Each row below holds a small network's activations on one input, seen along a few directions.
Each table varies a few parts of the input and shows all the possible inputs, shuffled.
Descriptions start from the smaller parts, as in this example, which fits no table here: one of 3 separate values, together with either a single point or one of 9 places around a ring or (one of 6 places along a line, together with one of 8 places around a ring).
Shared parts are said once, and a part with two or three values counts as separate values.

Other details of the inputs shift rows strongly along three fixed directions, in all tables alike. That doesn't count.
These rows show it; all are for the same input, with only those details redrawn:
-59  32 -15 -11  -8  27   7   5  14 -37 -15   5
  9  11  15 -15  21 -54   2   6  -2  -2 -19  73
-68  28 -34   3 -12  42   6   5  11 -29  -6   7
 74  38  -9  44  -7  33  12 -56  36   7  29 -67
-72 -12 -47  10   9  -8   8  27 -29   8 -15 106
-12  44   5 -12  -6  14   7 -10  27 -34  -8 -22
-32   9 -79  61 -16  80  15 -22   4  16  30 -10
 18 -14 -52  56  14   3  10 -13 -16  44  19  66

Table:
r1: -79   9 -38 -10  -5  49  -1  12  30 -13 -20 -38
r2: -35  -3 -16 -14  -8  30  -6  -3  23 -18 -15 -34
r3: -44   5  17 -32  -4  24   2  19  -6 -29  -7 -29
r4:  31  18  33 -24  23 -70  -1   5   2  -4 -22  72
r5:  43 -23  28 -22  10 -73 -23   8  -5  -7 -32  42
r6:  18 -33   6 -13  20 -58 -16   4 -11   6 -17  51
r7:  43 -10  -7  33  -6  47   1 -25   1  14  46 -69
r8: -87   3   4 -23   1 -26  11  59 -45 -13 -19 111
r9:  76 -59 -20  40  15 -30 -19 -30 -18  38  28  30
r10:  21 -48 -38  49   7  12   9   6 -33  63  26  39
r11: -97   9   6 -44  -1  23   1  46 -10 -37 -20  -6
r12: -15  20  18 -22 -10  19  10  10  14 -12  -7 -53
r13:  17 -11 -36  60   4  10  19   4 -39  53  35  68
r14:  62  14  47  -9 -19 -10 -10  -3   7 -20  -1 -60
r15:  17 -22 -41  29  -2  49 -10 -42  13  12  30 -58
r16:  55  28  52 -44  27 -42  -7 -23  49 -19 -22 -62
r17:  18   8  47 -13  18 -78   1   0  -4   3 -21  63
r18:  72  32  12  52 -12  25  26 -34   9  21  41 -49
r19:  93 -41 -17  36  23 -32  -7 -29   5  62  11  21
r20: -53 -27 -20 -29  17 -31  -3  38 -10  18 -47  81
r21:  -2   9  32 -45   5  -1 -20 -16  26 -44 -15 -53
r22:  41  22  44 -31   8 -29 -16 -19  40 -37 -18 -67
r23:  45  -7  71 -57  35 -87   1  23 -11   5 -24  45
r24: -23   2  23   6   2 -37  16  28 -34  13   0  76
r25: -77  -1 -14 -15 -18  60   2  24  -4 -28   7 -35
r26:  -5  52  38 -24  -6  -8   5 -19  33 -43 -16 -41
r27: -31  13 -59  63 -27  87  26  -6 -16  23  45 -13
r28:  33   0  68 -50  23 -88 -13  32 -10  -8 -19  39
r29: -22 -40 -66  41  -7  75 -10 -30  -5   8  33 -35
r30:  71  -8 -19  56  20 -23   9 -31  -6  49  21  46
r31:  49  53  77  -5 -12 -22  19 -20  20 -21  11 -59
r32: -66   0 -17 -29 -32  30 -26  12   1 -56 -25 -29
r33: 100 -18 -14  36  27 -27   4 -27  24  78   4   3
r34: -87  19 -13 -28 -14  39  14  45   3  -9 -27 -11
r35:  77  -9 -11  34  -8  30 -16 -54  23   6  34 -83
r36: -58  -4   2 -18 -17  24  -3  30 -15 -33  -5 -17
r37: -32   8 -57  64 -20  69  18 -30   6  15  27 -28
r38: -52  10  -5 -43  -6  11 -10  12  19 -20 -37 -12
r39:  65  29  -4  50  -8  20  13 -55  30  15  28 -55
r40: -57 -13  -3 -20 -14  40  -8  17 -17 -33  13 -23
r41: -37 -34 -34  -4   7 -37 -21  28 -29   8 -30  73
r42:  -8 -20 -67  59   9  12  12  -9 -27  46  16  78
r43:  17 -13 -40  31   7  45   3 -34  18  24  17 -54
r44:  21  35  65 -53 -16 -36  -6  19  11 -48 -27 -49
r45: -57 -37 -37  -6  17 -11  -2  28 -12  19 -31  70
r46: -11  15 -22  60 -27  58  27 -21 -13  24  38 -31
r47: -42  13  26 -65   0  -2 -14   4  27 -51 -27 -37
r48:  32   3  33   4  19 -65   8  -9  -1  13 -10  57
r49: -35 -30 -80  45 -43  83 -23 -22  -9  -7  27 -43
r50:  42  15  36 -30  15 -12 -12 -30  38 -25  -8 -70
r51: -87  45  24 -32 -23  19  17  33  -4 -52 -12  -3
r52:   6 -30  30 -34  20 -51  -9  24 -32   7   0  58
r53: -20 -70 -69  58 -23  27  -8  21 -65  38  35  64
r54:  -5   3  20 -17 -35  12 -16  14  -9 -34  -1 -38
r55:  11 -18  12 -11  29 -35   3  25 -22  35  -2  47
r56:  23  23  75 -59 -12 -34 -17  10   8 -52  -9 -48
r57:  90  -4  -6  52  19 -36  10 -38   0  50  23  34
r58:  48  -7  57 -41  16 -70  -9  24  -6  12 -16  39
r59: -39   4 -16 -22   8  21  -8  -4  19 -21 -12 -37
r60:  84  -3  11  60   8 -23  21 -21 -22  58  37  34
r61:  45  28  50 -28   0 -10   8   3  25   3 -14 -52
r62:  23 -51 -35  41   5   9   4   6 -35  56  31  40
r63:  18  26  34 -27 -13  12   1   8  23 -11  -6 -59
r64: -98 -39 -21 -41   8 -24 -20  45 -18 -14 -36  88
r65: -83  -5  -4 -31 -34  41 -11  28 -18 -55   6 -24
r66:  77  29  62 -24  14 -30  13 -10  31   5  -9 -65
What do these inputs look like to the network?
Answer: one of 2 separate values, together with either one of 9 places along a line or (one of 4 places along a line, together with one of 6 places along a line)
Changing only the choice among 2 separate values turns r27 into r42. The same change can be made to r28. Which row results?
Answer: r22
Changing only the choice among 2 separate values turns r57 into r18. The same change can be made to r6. Which row results?
Answer: r36
Which other rows does r66 become when the choice among 2 separate values takes its other values? List them by row number.
Answer: r1
Which other rows does r4 become when the choice among 2 separate values takes its other values? List them by row number.
Answer: r13
Which other rows does r47 become when the place on the line of 6 takes its other values? List them by row number.
Answer: r2, r21, r32, r35, r38
Which other rows does r45 become when the place on the line of 6 takes its other values? List them by row number.
Answer: r5, r6, r20, r43, r50

Table:
r67:  44  -1  39 -27  23 -63 -15 -17  18 -11 -19  20
r68:  44 -13 -38  84 -14  24  21 -19 -35  55  48  24
r69:  28 -46 -45  11  13 -20 -24   3  11  44 -34  13
r70: -87  16 -31  -7  -2  42  12  15  10 -14 -14   1
r71:  18   0  30 -11  -7 -28  -4   6 -15 -11   3  12
r72:  34  58  52 -23   4 -39   5 -17  31 -40 -15  -2
r73:  13 -41 -21  16  39 -45   2   9 -20  53  -9  89
r74:   5  -7 -44  63 -23  40  12  -9 -33  24  41  18
r75:   5  12 -15  37  16 -12  26   1  -7  41   1  60
r76:  40 -57 -68  61  24  30  -3 -35  -5  68  30  -4
r77:  25 -31  36 -28  10 -48 -18  14 -15   1  -5  11
r78:  70  23  29  27 -12 -17   9 -16  -9   4  27   3
r79: -48 -39 -47  13 -25  59 -16   1 -20 -11  22 -37
r80: -63 -12 -78  36 -11  67  -2 -15  -2  -4  16   4
r81: -43  39 -33  23 -22  57  10 -20  19 -32   9 -30
r82: -27  12 -41  27 -11  45   2 -20  10 -16  10 -12
r83: -40  -8   4 -36   8 -19 -17   2  10 -34 -28  17
r84: -59 -17  -4 -19  -7 -23  -8  44 -46 -20 -11  90
r85: -31 -25   0 -15  -3   6  -6  27 -22  -2  -1   3
r86:  60 -40  15  -1   9 -11 -15  -8  -8  24  18 -35
r87:  22 -11  14 -28  28 -26  -6  -3  17  10 -14   2
r88:  23  -4  34 -13   7 -33   3  17 -15  10   0  14
r89: -59  -1   9 -47  26 -35   1  40  -6  -6 -39  71
r90: -50 -17   5 -49  15 -18 -19   9  13 -29 -33   6
r91:  46 -33 -42  73   1  24  15  -9 -34  71  45  17
r92:  12  33  26 -40   8  18   0 -19  49 -27 -15 -82
r93:  27  20  47  -4  -3 -41  15  14 -15   2  -2  27
r94:  51  -5 -17  40 -22  42  -5 -36   1   1  44 -67
r95: -10  40  39 -17  12 -50  17  12   9 -11 -29  49
r96:  74 -11  27  -5  -4 -11 -20 -26   4 -15  23 -50
r97: -35  42  37 -44   2 -23   5   7  28 -40 -33  -5
r98:  73  63  57  -4   8 -18  20 -32  47  -6  -1 -61
r99:  29  -9  41 -23   3 -44 -15   7 -11 -12  -3  10
r100: -102  -15  -55   -3   10   26   12   39  -21   14  -19   73
r101: -18  37  37 -32   7 -46   1   6  14 -33 -30  36
r102:  27   2  41 -13  -2 -47  -3  11 -17  -5  -1  31
r103:  42  -3  46 -22  16 -55   6  27 -19  20  -4  40
r104:  33  -8  14 -41   3 -46 -32  -4  42 -15 -54 -33
r105: -56   3  30 -35  -1 -32   6  53 -31 -14 -23  56
r106:  69   7  36   6  -9 -12  -5 -23   3  -4  20 -44
r107:   0 -32 -49  46  -5  47  11   6 -30  51  35   2
r108:  11  40  28 -22  -5   5  -3 -29  41 -41 -11 -57
r109: -39  27  43 -58 -12   5   5  36   4 -39 -18 -28
r110: -59 -40  -7 -30  -2 -24 -21  43 -45 -23 -13  80
r111:  24  41  34 -24   3 -29  -4 -19  30 -39 -13  -6
r112: -38   4  -5 -54 -17  -8 -38   8  40 -50 -62 -38
r113:  69  39  36  17  12 -33  17 -30  26  15   4  -9
r114: -14   5  37 -49  20 -48 -12   7  18 -26 -36  16
r115:  18  24  45 -40 -10  14   1   3  20 -29   1 -85
r116: -121  -13  -52   -2   -3   32    3   27  -14  -10  -19   48
r117: -70  -2   2 -21  -4  -6  16  60 -40   3 -13  76
r118: -11   0  55 -50   0 -45 -10  26  -7 -31 -20   4
r119: -40 -38 -98  27 -21  49 -30  -4   7   5 -15  -5
r120: -43  20 -39  14 -17  59  -2 -21  20 -33   8 -38
r121: -103  -33  -40    5  -14   23    4   47  -47    3   -3   65
r122:  13  57  52 -23 -18  14  21   8  17 -24   3 -58
r123:  20  15  23  -3  26 -48  13   6   4  21 -15  51
r124:  70  26  24  24  13 -28  14 -33  23  22   8  -9
r125:  62 -15   3  11  20 -16  -8 -38  24  21   7 -29
r126: -29   5 -20  12 -35  59  -6  -5  -8 -32  22 -48
r127: -13  -2  25 -27  -7 -33 -11  25 -24 -31  -8  40
r128:  56   8 -13  50  24 -14  30 -10  -5  65  17  53
r129: -18  26  -3   1   3  17  13  -5  20  -3  -8 -18
r130: -71 -14 -17 -25 -15  46  -2  35 -16 -14   0 -19
r131:  38 -54 -77  64  12  34 -13 -44  -7  45  36   5
r132: -26   0 -17  24 -22  40  11   7 -15   3  18 -22
r133: -33  48  15   4 -34  56  25   8   9 -27   9 -69
r134:  16  35  33 -17   4 -27   2 -16  26 -25 -15  -2
r135:  24  26  31   9 -16  -8   8  -1  -8  -9  13 -10
r136:  42 -32 -16  26 -12  37 -12 -29   2  17  36 -79
r137:  58  39  14  35   2 -14  19 -36  19  15  13   4
r138: -36 -15   0 -13  -6  14  -2  25 -17  -4   2  -7
r139:  -15   19  -21   -1  -10   70   -1  -34   46  -20    7 -116
r140:  68 -24  -2  51   3 -29   6  -9 -37  49  31  53
r141:  13  38  33 -39   8   8   3 -13  46 -26 -14 -69
r142:  64 -28 -15  42  35 -30   7 -17  -7  65  11  47
r143: -50   9 -40  14 -14  57   1 -21  18 -24   2 -41
r144: -38 -14  25 -39  -9 -14 -12  27 -14 -29 -14   0
r145:  41 -18  19 -24  26 -58 -24 -15   8 -10 -15  37
r146:  61  24  15  17   7 -11   2 -41  30   1  10 -32
r147:  46 -19 -33  76  -4  24  22  -9 -31  69  44  17
r148: -78  -4 -14 -10 -25  38  -1  26 -18 -22   2 -12
r149:  -8  34 -36  34  -8  62  25 -20  23  19  18 -47
r150:  34 -15  27 -16  -6 -13 -20  -8  -3 -16   8 -37
r151:  34 -33 -64  74  12  29   7 -37  -3  64  33   7
r152: -64  31   9 -26 -25  43  14  30  -2 -30  -5 -37
r153:  23 -25   8  28   9 -50  11  24 -47  48   8  93
r154: -78  52  -8  -7 -22  40  13   1  21 -44 -13 -18
r155:  49 -31  43 -38   9 -56 -32   3 -11 -23  -3   7
r156:  71 -51  -8  39   9 -27 -12 -12 -33  45  30  32
r157: -12 -81 -51  22  14   9 -10  27 -51  57  17  58
r158: -28 -13 -55 -13 -15  46 -19   8  35   2 -33 -61
r159:   2 -15  14   1   1 -49  -4  28 -45   3  -3  92
r160: -47 -20 -45  30 -19  62   7  13 -23  16  23 -18
r161:  58  27  16   7  17  -7  17 -24  27  26   3 -21
r162: -50  39  32 -48   0 -11   3   8  30 -48 -34 -16
r163:  26 -28  16 -36  37 -42 -12   3  11  15 -20  23
r164:  55  48  13  30  -3  -5  14 -37  25  -3  14  -7
r165:  -2  -8 -10   5 -21  58  -5  -9   8  -6  23 -93
r166:  20  26  12  22 -27  41  14 -17  10 -10  25 -78
r167:  -3  38 -26  33  -4  48  29 -15  20  22  13 -29
r168:  -1 -51  -4 -20  35 -63 -25   9 -17  12 -26  86
r169:   3 -11  19 -34  -4  12  -8  13   3 -11   2 -50
r170: -25 -18 -27  -2   9  -2 -15  -4  -2 -13  -6  40
r171: -111  -25  -50  -11    7   29   -2   32  -15   -4  -23   44
Changing only one part turns r118 into r138. The same change can be made to r113. Which row results?
Answer: r98
Changing only one part turns r126 into r107. The same change can be made to r145. Which row results?
Answer: r87
What do these inputs look like to the network?
Answer: one of 5 places along a line, together with either a single point or (one of 2 separate values, together with one of 10 places along a line)
Which other rows does r118 become when the choice among 2 separate values takes its other values? List them by row number.
Answer: r151
Which other rows does r167 become when the place on the line of 10 takes its other values? List them by row number.
Answer: r87, r89, r92, r100, r128, r141, r149, r161, r163
Which other rows does r162 become when the place on the line of 5 takes its other values? List them by row number.
Answer: r70, r82, r100, r146
